A small network was trained on invented records. Each row is its activation on one of them, seen along a few directions.
Here are examples, each followed by its value of one field, N.
Records without N are marked absent.
Other fields move the rows too, some of them a lot.
Strong random noise was added to every row along 22 fixed directions; ignore it. To show where, here is one row again and again, with new noise each time:
[-149 -182  121   42  176  263  -94   98  182 -241  315  149  481  -56
  -42  -52  277 -106   45  152   56  329   -5 -250 -230  295   60  155
  -14 -189 -151   47   54  167   31]
[-134  304   77 -115 -282   28 -430 -226 -147  267 -112  285 -116  197
  158    1  250  136    4 -254  -20  296  242  -15 -250  106   22  -52
 -168  -43  -76  -33  359  131  128]
[-176 -264  -31  375   55   -1  265   21  -22  276   18 -424 -183 -300
    4 -324  181   -6 -115  -33  100  216   38  152  132  174 -259   -4
 -265  -81 -316 -131   47  324 -270]
[ -32   14  167   52  -18 -221 -134  337   70  394 -260 -429  179  154
 -165   89  375  212  -99 -291 -220  211  404   78  -77 -296   22  366
 -227 -107 -409 -278   25  217  113]
[ 117 -408  -11 -596 -147 -264 -153   -8  -93 -132 -286 -323   50 -385
  250  -68  343   98   41  -84   52  -59  -37  -15 -470  110 -318  265
 -244 -238 -115  -61  185 -280 -623]
[ -83   57  114 -167  129  -86  476   85   52  -97 -309 -312   67  284
 -229  -45 -155  295 -287    5  -94 -200 -173 -226  -10  185   19  -55
 -184  480   55  -99  -60  266  620]
[ 162  270  308  -67 -287    3  262 -113  157  -50 -184  345  193 -160
  -83  199  -12   29 -319 -251   60  270  209  201   14 -181  -51 -168
  484 -218  245   20 -234  360  175]
[ 313 -114  247    3 -288  -24  107  178  -67 -220  -30  -21  334  330
   34  400  -38 -144  224  317   13 -187 -394  148 -752  234  -56 -169
   63  142  -44  372  507  173  426]
[  58 -366 -486  -72   83  178  -29  336   97   52 -352   31 -320   55
  340 -201  -33   90  189   87  338   51  -88   64 -340  -85  215  350
  132   99 -708  190    6  333  283]
[ 254  267  427 -398 -370  -69 -156 -152  205  531 -280  197   16  -35
  312  -90    2   19   54 -165 -163  202  -79   98  -64   78  -94 -301
  325  195  235   37 -144 -200 -314]
[ -70  318  -59 -341    6  -16  -80   22   19 -270  -97  -12 -133   35
 -250  -28    8  309 -296 -209 -198 -175   23 -160  -70 -204  173   66
   -3  210  245 -160  -20  206  443]
[   2  -13  -52 -112  -17  209 -104  190   94  287  -95  -51  148 -261
    9 -184  276  224   86   -5  391  625 -104  177 -711  316 -295    8
 -158  -42 -616 -142  116  253 -303]
[-105 -156 -222   77  108 -160  374 -336  104 -334  -30 -301  -87  -48
 -365  348 -277  101 -321  492  135 -176   91 -202 -114   93   -7   77
  246   55  291   82   11   31  -69]
[ 342 -208  -28 -394  178  537  389   85 -186   -2 -127  -22   17  263
  146  121  254  422 -548  170   41 -231   45  228 -602 -461 -225  -10
  118  221   61  -18  207 -130  252]
[  74  339 -155 -370  224  189  141 -145 -106 -326  315   67   40   79
 -376  275  -82   36 -260 -562 -243 -292  382  467 -400  -88 -337  126
   72    5  279   19  182 -243  269]
[-287   40   74   44 -138 -292   32 -108  134 -373   30 -234 -265  -47
 -519  294 -144 -228   46  246  -86   70 -317  204 -232  403   67 -527
  416  109  160   59   55  407  209]
[-251   -1  -50  289 -242  -76  200 -454  192  116  344  600 -392  -92
  282 -208 -327 -216  -72   79  272 -211  424   11  436  432 -413  -19
 -245 -607 -190  331  353 -272    0]
[ 269  -23  300 -231 -608 -321  -26  -40 -247 -473   45  273   40 -247
   47 -271  -42 -405  419 -518  -53 -339 -238  547   41 -304  128 -626
 -167 -185 -439  -70  202  174 -126]
[ -32  378  -77  247  181   56 -259  427 -345  -37   42   22  374  143
 -158   35 -150   48  180 -144 -248  -83    1 -454  538 -178  136  257
 -386  178   29  -74 -224 -185  337]
[ 283 -360   71  410  119 -133  347 -115  316   -2  250  260  239  -89
  292  312 -104 -278   84  299  207 -118   36  -59  282   79   77  244
  283 -333  334  484 -529 -227 -151]
[ -23  273   45 -416   36   31  199  200  -13 -251 -164   14  341  243
  -30  146 -275  170  -35 -280   10   31 -313 -252  202  327  -78    4
 -109   23  299  -38   96   90  450]
[ -97  365 -205  219  -32 -285  -19  320  126  125   -4 -209 -165 -325
 -547   67 -274   49  -27 -240  -91   17  330  240  460 -346 -147  315
   -1 -257 -275 -220  -95  -64 -226]
[  41   -7 -149  -71    6 -340   17 -484 -170   44 -133  -18 -178 -119
  233 -126  112   -8  178 -685  207  115   74  160   25  181  129  -23
 -358   11    2  -39 -356  192 -202]
[ 390   31 -293 -421  125  543  -12  167 -310 -178 -139 -140    3   61
  624   44  -60  304 -293  -30  148  -78 -408 -406 -203  -73 -332  171
  -60 -105  499  145  189  107  317]

[ -33  -25 -406 -166  128  179  -81 -248    6 -147  115 -398 -459 -380
  -25 -306 -105 -129   62 -165  -60   95 -352  146 -140  175   16   35
  251  304  285   -3  198  257 -513]
n2
[ 229  164 -207  653  -30  306 -200 -102 -383  112  224  631   -6  -39
  417  129  110  125    9  262  458  126  -26 -273    9 -194  137 -140
 -212 -139  183  280 -451  133  329]
n6
[ 100  296 -233   84  -71   39 -344  -63 -145  173  254 -125   34   10
    6  169 -299  175   44  267  164  -92   86 -213 -182  -46 -253 -210
 -236 -166  -43 -106  100 -279 -130]
absent
[-173 -171 -241 -296  324  -97   24  -14   75 -455  -66 -128 -540  226
   -5  102  143 -142  -20 -451   -2  -18 -183  230    6   76  213   -6
  100 -188   30   42 -198  451  575]
n6
[  56  325  118 -281  130   42 -136   50  225   78 -193 -110  244  336
  -53  310 -177   83 -265 -187 -145  155  372 -228 -269   55 -346  204
  219 -249   75  -76  -40  -11  493]
n5
[ 295  -12 -180   59 -429   37 -207  208 -377 -219   94  122  189 -479
  316  -70  -44  149  259  269  154 -430 -490 -115 -693  237 -133  -98
 -182  320  428  302  157   13  124]
n4
[  98   15 -134  285  -58  -47   88  315 -652 -189 -395  -52 -120   95
  170   13 -247 -207  332 -108   79 -102 -503   38  266   90 -207   10
 -315  111  -56  102  255   -6  182]
n5
[-204  -40  -54  269  172   68  177  -10   85 -109 -156  -50   21 -192
  -82 -104 -205  -67 -324   77   56   62  449 -328   83  106 -314   71
  170 -160 -213   40 -434  273  488]
n5
[ -38  246 -296  -56   85  286  224 -213 -186  100 -169  411  164 -275
 -109 -115    8  369 -103 -221  315  346   92   98  -89   31  118  232
  102  481  279  -82 -136  -64 -385]
n3
[ 442  170  -70 -126   66  294   20 -313  207   77  -56  632 -118  383
  -11  165 -242  -51   -2  257  245  -48  309  283 -724 -399   22   90
  395  168 -514  250   80 -358   22]
n1
[ 186   56  225  495 -112  -78   52  192  -22   30  387  501  109 -189
   76 -265   60   90    6  308   94 -520    2  -79  -71 -111 -135 -169
 -549    9 -161  118 -348 -280  408]
n1
[ 186   45 -382 -260  278  295    6 -163  -60  105 -268 -204 -302  -58
   77   10 -152  172 -129  153  494  458  -69 -125 -226  -81 -432   87
  -94 -262 -493 -105   38 -120 -532]
n7
[  40  -62 -356 -317  -80  115 -253  -50 -242 -465  -81   75 -451 -315
  219 -102  -37   87 -249  125  -13 -476  104 -184 -535  -62 -371  108
   19 -114  156  182  128 -104  363]
n4
[-265 -251 -419   60  197  142 -265  -43  -40   67  106    8 -450  188
  360 -262   25  -13  215   52  -50 -137 -220 -164  250  135  484    9
   44  351  189  123  -53   84  204]
n3
[  28 -266  228 -162   90   10  358 -113   -1 -286   21  -16  256   83
  127  127  158  -41 -189  -59  175  136 -155  -75  262   77  -66 -195
  -88 -389  194  -64  -86  125   -6]
n2
[ -20   81   78 -128  -57  223    2 -276 -165   28  179  459  222 -120
   21  -90  117  162 -216   24   51 -150  439  -64 -229  -38 -166 -271
 -107   86    7   16 -236 -335   86]
n7
[ 277  152  -27 -249  203   46  257  166  216 -391  120  237  294  -52
 -271  -69 -410  -64  172   -2   85 -148 -356  -60  433 -310  256  105
  100   94  -20  -87 -242 -316 -308]
n2
[-493  362  -61 -212  316   81 -708 -257 -244 -375  211  367 -133   39
 -444   24  326  245 -129  215   -9  309   -1 -459  -73   10  227 -385
 -177   59  175 -466 -343 -291   -9]
n8
[ 134 -381  108  -70  100  196  116 -166 -374 -122 -315    7   68  190
  407  104  291 -223   -1  -97  -82  121 -102   -2   25  -40    0  222
  150   46  295  195  242  -70 -205]
n8
[  19  390 -162 -313 -464   90 -363  222 -110  -31 -356  136 -383 -686
   96 -229  -10  274 -318  -99   81  108  122  -62 -257 -183 -537  175
  101 -350  -18  -70  270  166  -64]
absent
[-285   19  240  -50 -277 -281   12 -192  189  321   66  -13   16  -93
   49  198  207  139 -248 -149 -219  -69  382    7  126  370 -109  -83
  124 -124  644  108 -101   10  196]
n7
[-417 -250 -261 -188   42 -202  -94 -150 -154 -149  203  -72  152  -85
  -79  270  -19 -109  230 -168   25  -13  200  181  140  434  -28 -126
   71 -215  267  -69   22 -342 -322]
absent
[-281 -421  -47   50  -21  145  447 -326 -357  -24 -441    2  198  625
  -13  270 -257 -152   30  411  120   57  175  -95  123  212  206 -309
  286  389 -227  104  342  -30  131]
n6
[ 244  152  160  265  235  -44  -18  -60  257 -155  246 -138  120  -12
  -88   39  -78 -173 -175   37  -40   10  207 -390  198 -270 -173  232
 -196 -491 -156   26 -297   66  115]
n4
[ 105 -172 -222   99 -254  336  -76  -75 -273  193  -14 -159  -44 -206
  318 -148 -227 -178   40   45   37   81  100  194  112 -258 -207 -172
  394 -138   -8  -87  446  -14 -583]
n8
[-459  227  113  172   43    1  144  468  345 -165   28  -73  125 -251
 -614   39  -75   72 -299  236 -255  140    7 -164  133  379 -214  356
  276   26  289  -23  197  213  357]
n3
[ 164  -13 -381  -82  423   61  122 -269  -16 -172   29 -277 -223  163
  -76   56 -135  101  -40 -118  171  -52 -103  -38 -112 -164  176  159
  -80  209   27  -34 -182   75  -68]
n1

Which value of N does each new row have?
[-236  -87 -198  507  145 -318 -280  -69  -18 -503  105 -116 -189 -201
 -472 -140  -10 -201  230  350 -103 -189  -48 -290 -130  -39  391  366
 -159  223 -158  -40   40   93 -104]
n5
[ 302 -518  133  204   76   29  549   71 -285 -443   30 -546  528 -124
  -74  145  227 -248   69 -234   36   50 -357  428 -142 -195   89  -69
   94   -3  180 -113  145  466 -329]
n8
[ 151  265  254 -201  153 -162   78 -346  355   68   60 -184   90   31
 -148   67  131  174 -196 -145 -174   97 -138 -139 -248  233   -9  379
  -50  218  709  -55   70  -89 -311]
n1
[  -2 -318 -230 -117 -249 -297 -176  128  -34  225 -107 -306 -521   84
  192   46   -6   13  177   26   32 -269   -2  448   38 -300   40 -232
   27 -241 -265 -154  248 -121 -216]
n2
[ 129  143   29   27  257  -23 -222 -165  465 -186  407 -148   41  -60
 -291  214 -199 -203  -66  270  -74   35   99 -162 -209 -114    2 -162
  421 -224  112  -30 -495  -33  -45]
n2
[  82   -8 -126   -5  -64   36   -5  387  108   58  187  -40  446 -285
   -6 -119 -147  168  165   51   63 -111  -93  -96   50    4    8  266
 -109    3   27  -71   34 -173 -246]
absent
[-107  212   25  240   61  143   10  147  -88 -165  226  297  391  -80
 -126 -115 -136  -61  119  -55   49   23  -11 -166  -30  353 -222  202
 -290  -13  -11   45  200  -94  172]
n5
[-206  427  177  -81   11   66 -486  341  201   43 -147  463 -500  -77
 -431 -151  305 -130  222   24 -116  599 -358  246   78  -91  166  115
  186   72 -419  -45  168  -16 -237]
n1
[-179  -97 -333  150   85  409 -202 -342    9   18  740   19   98  260
  -55 -204   58   90   31   22  -98 -258  377   87 -336 -132  411  -16
  -86  250   -4 -140  571   57    5]
n4
